These are the activations of a small neural network, seen along a few directions. Each row is one input.
Each table varies a few parts of the input and shows all the possible inputs, shuffled.
A made-up example of a description, with smaller parts first: values(2) and (point or ring(9) or (ring(5) and line(6))).
Shared parts are said once, and a part with two or three values counts as separate values.
In the rows, zero is written as 128.

Other details of the inputs vary at random and push rows far along two fixed directions, the same in every table; ignore that.

Table:
r1: [ 96 126 151 157 144  99 137 144 143 159 120 141]
r2: [ 98 110 133 151 136 110 163 146 130 142 141 146]
r3: [136 132 120 148 102 131 122 112 138 143 115 152]
r4: [118 152 136 158  88 116 109 118 129  72 141 165]
r5: [107  97 167 139 129 124 116 142 132 140 133 108]
r6: [150 154 107  83 134 159 147 122 112 111 149  74]
r7: [137  91 167 117 133 125 124 172 122 144 129 126]
r8: [123  87 121 133 117 142 146 150 131 162 114 146]
r9: [108 111 126 155 128 114  73  92 125  96 138 130]
r10: [112 166 132 159 137  94 126 100 153 121 116 144]
r11: [150 163 125  85 149 142 122 106 133 117 122  71]
r12: [135  30 153  86 170 128 120 182  97 157 129 121]
r13: [154 172  95 110 157 148 167 128 112 135 132 100]
r14: [129 113 143 138 115 125 116 157 126 115 129 140]
r15: [175 152 129  68 151 138 128 137 126 120 115  93]
r16: [125 120 159 128 123 113 106 157 137 132 120 135]
r17: [116 131 109 161 149 108 106  95 125 116 141 154]
r18: [101 117 159 136 128 118 107 137 142 138 125 108]
r19: [ 96 110 140 147 139 118 171 146 123 137 140 147]
r20: [119 112 132 136 113 125 125 135 144 166 106 149]
r21: [109 120 149 159 144 107 144 140 133 153 129 139]
r22: [144 160 114  89 131 163 148 116 107 101 147  82]
r23: [128 164  76 189  77 109  58  37 136  80 119 189]
r24: [126  88 138 111 132 127 140 137 146 172  98 140]
r25: [166 166 107  95 118 145 134 132 114  94 145 114]
r26: [119 131 108 144  93 138 142 111 132 118 126 165]
r27: [149 166 107 106 130 158 127 114 116 106 136  79]
r28: [158 144  83  95 116 160 160 120 122 137 130 124]
Each input here is: values(4) and (point or line(6)).
Question: The inputs of r26 and r4 match in every part but the values(4) part. If r20 is changed in the same way as r26 into r4, which row does it become?
Answer: r16
Question: Which other rows does r22 become when the line(6) part takes its other values? List them by row number.
Answer: r5, r6, r11, r18, r27
Question: Which other rows does r17 become when the values(4) part takes its other values? List them by row number.
Answer: r9, r12, r23
Question: A walk changes only the line(6) part. It starts at r19 and steps to r2. List the rest of the walk in order.
Answer: r13, r21, r1, r10

Table:
r29: [120 133 126 126 133 128 127 116 129 129 129 115]
r30: [125 147 134 126 128 131 134 127 132 125 129 121]
r31: [133 124 133 116 133 128 104 124 125 102 132 114]
r32: [138 134 135 118 116 128 125 130 130 117 132 126]
r33: [138 131 121 122 131 125 131 121 125 123 123 138]
r34: [135 138 125 129 122 133 125 128 130 131 117 128]
r35: [134 137 131 128 120 132 131 132 121 116 141 123]
r36: [139 139 136 123 121 128 117 131 128 127 128 121]
r37: [139 139 124 126 126 126 122 133 130 133 120 126]
r38: [135 127 122 128 126 134 113 115 127 133 125 121]
r39: [133 124 121 116 121 134 121 115 127 122 125 127]
r40: [129 144 141 126 127 124 131 127 131 122 134 115]
r41: [132 138 129 130 121 135 132 133 121 116 137 125]
r42: [137 135 121 119 122 126 131 132 131 122 124 133]
r43: [137 139 134 125 122 131 118 133 128 127 123 122]
r44: [131 137 114 131 131 127 133 130 123 125 136 133]
r45: [141 136 122 129 139 126 120 121 126 135 123 136]
r46: [135 140 130 124 123 135 120 133 128 130 122 127]
r47: [127 127 115 128 125 137 127 118 117 122 137 126]
r48: [137 129 119 130 125 133 123 119 128 138 120 125]
r49: [128 131 111 132 124 136 137 120 120 126 133 130]
r50: [123 143 120 133 128 132 142 117 140 135 127 121]
r51: [132 139 117 132 125 128 136 133 123 121 134 131]
r52: [127 144 128 128 133 121 136 130 133 129 127 121]
r53: [133  50 145  74 160 149 171 180 115 186 120 106]
r54: [129 142 126 130 146 121 135 118 130 131 129 130]
r55: [135 134 123 122 118 134 134 126 132 120 120 132]
r56: [ 85  93 150 182 105 106 124 141 140 125 127 169]
r57: [133 127 117 123 117 137 138 121 136 131 123 132]
r58: [ 92  95 154 185 112  91 100 128 143 132 117 175]
r59: [137 134 117 132 122 137 128 119 135 139 123 126]
r60: [134 131 116 132 140 128 136 124 120 127 136 138]
r61: [124 126 114 126 127 136 131 122 117 126 138 129]
r62: [133 129 120 126 127 133 116 116 126 135 126 125]
r63: [124 144 129 130 130 129 140 124 133 127 123 121]
r64: [137 139 120 126 132 125 119 128 129 135 123 129]
r65: [119 137 123 125 132 128 129 115 130 129 130 119]
r66: [ 75  68 178 166 132  92  99 149 142 124 130 139]
r67: [136 134 133 118 117 132 126 132 129 117 128 127]
r68: [128 143 127 131 141 121 136 118 127 128 126 126]
r69: [129 139 124 129 122 138 134 133 122 119 135 130]
r70: [135 125 135 122 136 128  98 124 126 114 132 107]
r71: [127  38 162  75 180 147 155 196 100 168 142  84]
r72: [127 146 138 128 126 127 130 128 131 121 130 117]
r73: [125 145 125 127 139 120 134 126 133 132 129 124]
r74: [ 85  82 155 169 110  92 111 143 149 133 122 177]
r75: [127 134 110 135 121 139 142 122 127 129 135 131]
r76: [130 125 119 116 122 133 124 115 126 124 126 131]
r77: [134 132 117 133 135 127 138 124 117 125 134 134]
r78: [123 139 122 130 132 128 136 116 132 133 125 120]
r79: [139 132 120 122 136 126 129 119 128 126 126 142]
r80: [134 136 129 118 117 135 128 131 131 119 126 132]
Question: What do these inputs look like to the network?
Answer: values(4) and (point or line(4) or line(8))
Question: The inputs of r77 and r58 match in every part but the values(4) part. If r56 is changed in the same way as r77 into r58, which row does it become?
Answer: r34
Question: Which other rows does r62 become when the values(4) part takes its other values? List them by row number.
Answer: r61, r65, r76
Question: List by row number the other rows that have the values(4) part in common with r80.
Answer: r31, r32, r33, r39, r42, r53, r55, r57, r67, r74, r76, r79
